These are the activations of a small network on made-up records, seen along a few directions, one row for each record.
After each row come some of the record's fields: Z, W, P, D, E, L.
Not every record has every field; a missing one is written absent.
Other fields move the rows too, some of them a lot.
Random noise pushes rows far along 3 fixed directions. That doesn't count. These rows show it; they differ only by the noise:
[ 465    4  264 -108  -10  124 -119 -121  245   56 -148  228   74  -89
  200 -222 -117 -385   76  -31 -114 -252    0]
[  98  124 -139  258   84  426 -233 -126   88  174  267  119 -538 -199
  211    9  129 -220  185 -204   55 -146  288]
[ 456  145  -51  295   41  374 -116 -175  256  197   48  388   18 -191
  333 -152   46 -249   15 -317  -55   43  217]
[ 362  154   20  235   38  360 -177 -147  193  190   89  253 -224 -147
  265 -104   60 -304  127 -206  -30 -104  207]
[ 147 -412   13 -513   46  -93   21  -91  219 -236 -186  195  464 -279
  128 -258 -292  -95 -215  -41  -96 -199 -119]

[-222  -20 -557  297   47  273  183   91  -79   32  227   34  116  -40
  -64   40  137  355  -98 -424   45  248  246]	<Z:z1 W:w1 P:p2 D:d1 E:e2 L:l3>
[  47  206   26   92   36  -78 -114  -14   57  -43  -59    1  -97    4
  141   71  -33  -80   12   73  -28  -12   98]	<Z:z2 W:w2 P:p1 D:absent E:absent L:absent>
[-149 -115  110 -543   75 -321 -114  -59  -39 -342  219 -152  -50 -156
  -52   82   -7  -49   87  373 -106 -393  -51]	<Z:z1 W:w2 P:p2 D:d1 E:e2 L:l3>
[-286 -203  -93   30  188   56  -91  117 -238   20   46 -267 -204   82
 -204  149  150  284  129  -49   25  -98  107]	<Z:z1 W:w2 P:p2 D:d2 E:absent L:l3>
[  -3 -265 -586  156   18  127 -177  -97  117  -50   53  333  -89 -531
   10   87  107  335  -86 -160 -123    9  336]	<Z:z2 W:w1 P:p1 D:d3 E:e2 L:l3>
[  13  647  -63  739  -34  335  -44  -43  -24  261  385   -8 -392   63
  110  254  300   27  118 -138   77  173  285]	<Z:z1 W:w2 P:p1 D:absent E:absent L:absent>
[-384  316 -432  143   67  212 -103  186 -181  -29  155 -120 -495  -40
 -151  245  349  364  140 -269   57  234  348]	<Z:z2 W:w2 P:p2 D:absent E:absent L:absent>
[ -36 -297  -85  -73   75  274 -253  100  -85   15 -285   96  -84   46
 -309  -98   12  265  -58  -94  159  -60  175]	<Z:z1 W:w2 P:p1 D:d1 E:e3 L:l3>
[-198 -332 -175 -192   86  -33  -50  -80  -49 -112 -203  -42   44 -338
   -4  -34 -145   78 -119   24  157 -156  -24]	<Z:z1 W:w1 P:p1 D:absent E:absent L:absent>
[ 556   78  191  323 -164   72   37   36  122  164 -331  427  240  142
   91 -214  -29 -263  -85 -111  -16  219 -102]	<Z:z2 W:w1 P:p1 D:absent E:absent L:absent>
[-102  -53   53  171  -55   96   51 -106  -40  184   91  -72  -59  248
  185  -55   54   67  -71  -57  112  223  -89]	<Z:z2 W:w2 P:p1 D:d1 E:e3 L:l3>
[-628 -490 -267 -557  225 -101  100  124  -79 -213  213 -351 -358 -105
 -129  -43 -159  -31  -93  250  157 -347  -96]	<Z:z1 W:w1 P:p2 D:d1 E:e2 L:l3>
[-367 -149 -152 -422 -130 -221  179   23  -12 -267  155 -203  262 -150
  -31  224 -183  341 -181  214  118  120    6]	<Z:z2 W:w2 P:p1 D:d1 E:e3 L:l3>
[-680 -196 -348 -401  180 -187  159  199 -290 -337  212 -400 -163 -185
 -422  297  -70  323    0   38 -117  -31  224]	<Z:z1 W:w2 P:p1 D:d3 E:e2 L:l3>
[ 186 -270  -16  -30  129  136   14  -70  151  109 -265  188  146   82
   90 -252  -25  -11 -261 -144  234   14 -111]	<Z:z1 W:w1 P:p2 D:d1 E:e3 L:l3>
[-409 -419 -565  -69   58 -124  106  -88 -182 -110  314    2   63 -340
  -90  -75  -77  325 -308  -93  186  225  -30]	<Z:z1 W:w1 P:p1 D:d3 E:e1 L:l1>
[-542 -277 -583 -201  240   80  -41   -4 -247 -265  283 -103 -441 -399
 -396  386   87  542  -39   -7  249  -20  166]	<Z:z1 W:w1 P:p1 D:d1 E:e3 L:l3>
[ 167  408  370 -257 -204 -445   93  -95  191 -241  151  -46   13 -266
  -90   92  -96  -81  200  328 -255 -187  100]	<Z:z1 W:w2 P:p1 D:d1 E:e1 L:l3>
[ 336   19  121   -2 -104  152 -221 -100   36   55 -115   72  -60 -105
   27 -183  -14 -287  173   89  -27 -237 -161]	<Z:z1 W:w1 P:p1 D:absent E:absent L:absent>
[ -84  103 -228  281  -11 -113   99 -109  -82 -137  286  -22 -169 -244
  226  268   23   11  139  111   -4   62  105]	<Z:z2 W:w1 P:p1 D:absent E:absent L:absent>
[ 499  -12   39  417  -42  135   36 -197  254  229   44  471  277  -20
  307 -311    3 -332 -203 -120  120  312   51]	<Z:z1 W:w1 P:p1 D:d1 E:e1 L:l3>
[ 391  530  159  398 -130  -30  -64 -345  191  195   97  146  194  -96
  298   77   13 -246  157  140  -58  -71  220]	<Z:z1 W:w2 P:p1 D:d2 E:absent L:l3>
[ -18  272 -506  501   93  308  -51  -90   75  156  364  172   23 -232
   16   32  150  385 -173 -389 -104  444  335]	<Z:z1 W:w2 P:p1 D:d1 E:e1 L:l3>
[ 574  221  372 -157   17  -70 -213  -43  199   72 -143  169   82   69
  -54 -245  -58 -308  215  128 -168 -167  -98]	<Z:z1 W:w2 P:p2 D:d1 E:e1 L:l3>
[  40  -64  384 -108  -19 -359   77  -56    1 -185   52  -99  104   48
  204  -77 -118 -362  142  451   21 -236 -140]	<Z:z1 W:w2 P:p1 D:absent E:absent L:absent>
[-155 -200   67 -254  112 -106 -221  103  -79   43  -81 -222 -499  -88
 -394   -5  100   51  176   53  -42 -301  -43]	<Z:z1 W:w2 P:p2 D:d3 E:e1 L:l1>
[ 287  148  209   54  -79   15   10   24   80   41 -172  187  161  -37
  -46 -115 -134 -144  103  220  -61 -181  -69]	<Z:z1 W:w1 P:p1 D:absent E:absent L:absent>
[   9 -474 -135 -294  -35 -116  188 -126  -33 -115 -197   73  368  -62
   49 -323 -147  -17 -206   16   71  -58 -192]	<Z:z1 W:w1 P:p1 D:d1 E:e2 L:l3>
[-241 -143  188 -437  253 -294  -46  -21 -140 -141   80 -358 -266  116
  -24   -3 -171 -114   46  335  148 -184 -168]	<Z:z1 W:w2 P:p1 D:d1 E:e3 L:l3>
[-563 -301 -683   -6   10  -95  179 -131  -99 -292  362  -25  457 -382
   64  232   35  557 -420 -305   39  204  244]	<Z:z1 W:w2 P:p1 D:d1 E:e2 L:l3>
[ 350  -75 -275  191   46   82  -84 -187  245   77  -76  384  485 -405
   92 -111   64   17 -172 -142 -155  202  237]	<Z:z1 W:w1 P:p1 D:d3 E:e2 L:l3>
[ 190  305  446  -40  -54  -25 -172  100 -110  123 -289 -198 -235  349
 -189  103  185 -248  350  167  -87  -98 -108]	<Z:z2 W:w2 P:p1 D:absent E:absent L:absent>
[  61  148   57  141  -66   67  100  -79  131 -137  184  -23  176 -119
  173  -54  -63  -34  -58   91 -123   48   -6]	<Z:z1 W:w2 P:p1 D:absent E:absent L:absent>
[ 131   41  287 -244 -192   37   15  253 -289   92 -400 -157  -62  346
 -402  232  151  -14  307 -131  -96  -68    3]	<Z:z2 W:w1 P:p1 D:d1 E:e2 L:l3>
[-122 -124 -206 -389  -43 -135   96  -76   47 -194   35  -68  286 -227
  -32  149  110  223   -3    0 -138   90  -61]	<Z:z2 W:w1 P:p2 D:d1 E:e2 L:l3>
[ 256   32  209  176   -4   55   15  152   33  104  -48  -93  -30   96
   70 -126  -71 -287  234  148   16 -144  -91]	<Z:z1 W:w1 P:p2 D:absent E:absent L:absent>
[ 699    0  195 -155  -34   96  -93  -14  207  -40 -484  404  167 -109
 -253  -63  151 -115   86  -18 -182 -247   15]	<Z:z1 W:w1 P:p2 D:d1 E:e2 L:l3>
[  35   33  106 -309  -68 -162   -5 -106   78 -214  -91  -32  273 -217
   30  -69  -99  -35   40    6 -185 -252 -207]	<Z:z1 W:w2 P:p2 D:absent E:absent L:absent>
[ 147   74  188  -62 -150   56 -258   31 -124   61 -214    6 -252   52
 -378   18   59   -6  140   82    0 -264  113]	<Z:z1 W:w1 P:p1 D:d1 E:e1 L:l3>
[-273 -305 -348  211  156  262  -52 -136 -104   74   22  167  -70   -7
  119 -199   81   -5 -231 -247  305  140  -52]	<Z:z1 W:w1 P:p1 D:absent E:absent L:absent>
[ 290  556  224  525  -86  223  -94  -56 -157  312   91   45 -225   71
  146   49   16 -181  255   -9  -37   54  138]	<Z:z1 W:w2 P:p1 D:absent E:absent L:absent>

Here are new rows. What are their fields?
[ -38  -23  617 -393 -101 -450  107   35  -72  -68 -133 -497 -106  597
 -140 -150 -321 -413  113  471 -193 -353 -465]	<Z:z2 W:w2 P:p1 D:d1 E:e1 L:l3>
[  50  -40  404 -191 -145 -315  480 -101    9    4  -73  -85  395  330
  256 -165 -291 -125 -140  241   -3  176 -342]	<Z:z2 W:w2 P:p1 D:d1 E:e3 L:l3>
[ -72  200  293 -347 -113 -370  -50    2  -81  -92  -62 -416 -284  181
  -57  103 -113 -267  297  480 -178 -472  -35]	<Z:z2 W:w2 P:p1 D:d1 E:e2 L:l3>
[ -74 -308 -519  393  -25  328  240  159   99  110 -123  398  641  -44
  140 -144  150  374 -569 -722  118  773   34]	<Z:z2 W:w1 P:p2 D:absent E:absent L:absent>
[ -21 -146  -77  102  -34   50   62  113  -93  137 -139   37  -49  133
   69 -198  -61   42  -65 -209  112  125 -249]	<Z:z2 W:w1 P:p2 D:absent E:absent L:absent>
[-119  147  101  177  -15  104  103  -46  -29  121  312 -148 -375   97
  200   85  137 -219   96  -57   23 -141   80]	<Z:z1 W:w2 P:p2 D:d1 E:e2 L:l3>
[ 235  248  -28  103  -37  265 -156  200  -89  127 -185  171   78   92
 -170  184  235  105   90 -240  -71  189   39]	<Z:z2 W:w1 P:p2 D:absent E:absent L:absent>
[ -31   39  260  -23   27  -98 -190   -4  -13   -7  141 -116 -348   29
  175 -104   18 -254  247  429  111 -374  -63]	<Z:z1 W:w2 P:p2 D:absent E:absent L:absent>
[ 320 -195  -71  219  -10  237   90   -7   60  249 -370  514  550    0
  167 -313   -9   22 -363 -518  198  290 -199]	<Z:z1 W:w1 P:p2 D:absent E:absent L:absent>
[ 134  316  -13   39   46   29  -37  -48   52 -135  157  -75 -178  -78
  -68  180  139    8  175  -63 -178 -126  205]	<Z:z1 W:w2 P:p2 D:d1 E:e2 L:l3>
[ 373  520  177  114 -213  -57  -88 -125  150   22 -120  215  315  -81
  111  136  109  -63  148  -91 -249   88   54]	<Z:z2 W:w2 P:p1 D:absent E:absent L:absent>
[ 210  129  303 -154 -144 -241  264  -84   75  -54  130  -44  314  -40
  281  -33 -123 -164  -83  162 -198 -157 -128]	<Z:z1 W:w2 P:p2 D:d1 E:e2 L:l3>
[-320  146 -583  131  -15   34   40   -5  119 -206  204   70  354 -371
   13  248  220  524 -169 -308 -191  368  244]	<Z:z2 W:w2 P:p2 D:absent E:absent L:absent>
[ -25  236 -125  281  -27   66  193  -32  -62   -6  186  141  201 -202
  217   68    5   69   -4 -155  -93  220  187]	<Z:z1 W:w2 P:p1 D:absent E:absent L:absent>
[   8  150   61  119 -115  223   89  118  -32   39 -196   40   59  227
 -323  156   78  321  125 -273  -73  310  183]	<Z:z2 W:w2 P:p1 D:d1 E:e3 L:l3>
[  80  510  106  635  -58   55  147  -94  -23  144  385  -12  -56  125
  367   23   62 -158  161   40    1  161  145]	<Z:z1 W:w2 P:p1 D:absent E:absent L:absent>
[ 335  295 -524  597    4  260  105 -184  285   32  242  475  672 -404
  380 -153  203  286 -276 -505 -211  637  218]	<Z:z1 W:w2 P:p2 D:absent E:absent L:absent>
[ -26  -81  128 -224   77 -302   41  -27   64 -166 -206   74  304 -266
 -163  -38  -78  124 -130  103 -156    8 -112]	<Z:z1 W:w2 P:p1 D:absent E:absent L:absent>
[-184  313   74  249  -72 -175  -76 -159  -23  -18  270  -30 -361  -23
  228   97   25  -82  213  128    5  -40   40]	<Z:z2 W:w2 P:p1 D:absent E:absent L:absent>
[-767    1   48  -59  -76  131  -61  366 -502   26  147 -603 -801  319
 -462  364  228  179  270   31  208   40   57]	<Z:z2 W:w2 P:p1 D:absent E:absent L:absent>
